These are the activations of a small neural network, seen along a few directions. Each row is one input.
Each table varies a few parts of the input and shows all the possible inputs, shuffled.
A made-up example of a description, with smaller parts first: one of 3 separate values, together with either a single point or one of 11 places around a ring or (one of 4 places along a line, together with one of 5 places around a ring).
Shared parts are said once, and a part with two or three values counts as separate values.
(in the rows, 128 means zero)

Other details of the inputs vary at random and push rows far along two fixed directions, the same in every table; ignore that.

A family of inputs:
R1: [114 107 149 107 128 100  98 148 146 136 160 128]
R2: [139 124 165 165 119 242 132  42 120 163 134 127]
R3: [119 107 150 111 129  97 103 141 138 112 170 142]
R4: [ 87 150 173 149  97 214 165  71 114 178 143 132]
R5: [224 125  52 131 179  67 115 198 142  78  55 100]
R6: [126 111 146 103  97  92 107 153 136 128 163 147]
R7: [ 96 118 126  94 123  91  86 119 144 131 149 129]
R8: [111 124 141  99 133 104  88 132 142 118 166 123]
R9: [ 86 128 170 156  86 201 174  70  92 164 140 167]
R10: [162  92 141 112 148 130  66 120 163 143 134 114]
R11: [106 126 134 102 131 100  88 121 154 119 165 116]
R12: [119 103 155 108 125  95 107 150 146 133 159 140]
R13: [117 128 136  91 102  99  91 143 140 134 160 129]
R14: [ 81 132 164 156  89 206 165  67  92 168 140 155]
R15: [187 146  71 189 171 181 192 115  94 113  25 119]
R16: [157 141  51 116 184  35 139 204 119  69  64 114]
R17: [115 110 144 110 131 102  94 139 138 116 170 130]
R18: [150 192  71 179 130 151 228 139  97 111  51 110]
R19: [157 175  82 186 129 154 232 157  82 109  58 124]
R20: [106 123 139  99 128  98  92 130 162 139 155 114]
Description of these inputs: one of 4 separate values, together with either a single point or one of 4 places along a line.
The inputs of R2 and R15 match in every part but the choice among 4 separate values. If R11 is changed in the same way as R2 into R15, which row does it become?
> R7
Which other rows does R8 become when the choice among 4 separate values takes its other values? List them by row number.
> R4, R13, R16
Which other rows does R18 become when the place on the line of 4 takes its other values? List them by row number.
> R6, R13, R19

A family of inputs:
R21: [149  93 154  92 126 108  48 138 168 135 178 122]
R22: [130 160 117 175 143 160 212 138  92 108  96 135]
R23: [122  80 148  88 121 108  40 110 159 143 172 133]
R24: [104 147 143 138 129 189 132  69 124 151 131 119]
R25: [ 98  96 162  83 125  76  76 147 143 125 185 141]
R26: [120 174  96 137 130 119 172 152 119 116 100 106]
R27: [174 107  96 124 176  76  96 172 151  88 115 110]
R28: [127 127 147 143 104 190 137  75 125 160 124 138]
R29: [129 111 156 118  99 172  93  91 136 166 150 134]
R30: [114 101 159 128 117 167  94  83 139 162 149 135]
R31: [107 166  94 144 141 115 172 139 116 109 103 109]
R32: [131  87 165  88 121 106  51 116 167 144 176 128]
R33: [ 97 140 174 147  88 184 164  91 121 154 164 147]
R34: [177 112 107 114 159  84  96 173 147 109 110 107]
R35: [156 137  82 104 169  63  99 162 160  95 102  95]
R36: [ 92 138 157 142  93 166 165  98 117 159 138 148]
R37: [134 117  88 109 149  44 116 186 132  92 117 128]
R38: [132 161  93 172 127 143 205 135  85 107  82 133]
R39: [ 70 162 158 132  87 174 158  78 124 160 154 129]
R40: [180 114  99 118 168  72 102 175 158  90 113 112]
R41: [150 127 111 113 141  67 121 195 140  97 135 121]
R42: [126 154 113 176 136 152 210 133  92 117  90 126]
R43: [147 154  94 142 122 110 170 165 103 107  95 128]
R44: [156 139  89 105 158  82  93 161 155 108 109  92]
R45: [164 106  89 107 172  71  91 168 139  94 101 122]
R46: [172 134  95 146 153 130 146 152 125 122  74 114]
R47: [102 141 150 139  84 174 157 104 107 161 140 145]
R48: [127 110 152 122 116 153 103  96 145 156 138 134]
R49: [124 118 107 107 155  57 120 182 129 100 119 135]
R50: [139 153  96 142 124 104 176 155 107 102  96 134]
R51: [158 129 113 151 165 141 150 133 115 113  89 119]
R52: [ 64 158 159 132 102 179 155  77 112 155 155 133]
R53: [ 96 125 151 115  92 131 129 112 128 148 156 149]
R54: [126 124 143 150 106 194 129  71 113 150 130 135]
R55: [164 142 100 180 160 165 184 122 106 116  68 112]
R56: [130 110 160 129 133 164 102  99 136 138 156 134]
R57: [127 139  97 149 145 104 172 159 111 110  91 129]
R58: [134 116 147 120 103 154 100  91 136 145 145 136]
R59: [124  82 149  86 141  98  46 127 157 136 161 135]
R60: [146 164 106 169 133 145 211 156  95 117  80 121]
R61: [117 125 159 142 104 205 127  63 109 155 139 144]
R62: [126 159  97 165 140 143 208 140  84 111  76 140]
R63: [ 85 138 163 139  87 181 153  82  95 151 155 157]
R64: [105 101 161  83 111  71  79 148 155 130 184 136]
R65: [107 130 138 121 128 153  97  84 145 146 147 111]
R66: [138  92 152  82 104 112  38 120 156 144 176 130]
R67: [139 143 103 157 149 112 177 162 114  96 107 124]
R68: [106 101 152  80 106  77  69 156 153 143 176 138]
Describe the family of inputs behind these rows.
> one of 2 separate values, together with one of 4 places along a line, together with either a single point or one of 5 places along a line
The inputs of R46 and R59 match in every part but the place on the line of 4. If R43 is changed in the same way as R46 into R59, which row does it become?
> R63
The inputs of R34 and R32 match in every part but the place on the line of 4. If R21 is changed in the same way as R34 into R32, which row does it become?
> R40
Which other rows does R24 become when the choice among 2 separate values takes its other values? List them by row number.
> R52
List by row number the other rows that have the place on the line of 4 and the choice among 2 separate values in common with R65.
> R23, R27, R30, R54, R55
Which other rows does R37 become when the place on the line of 5 takes its other values? List them by row number.
> R38, R42, R57, R67
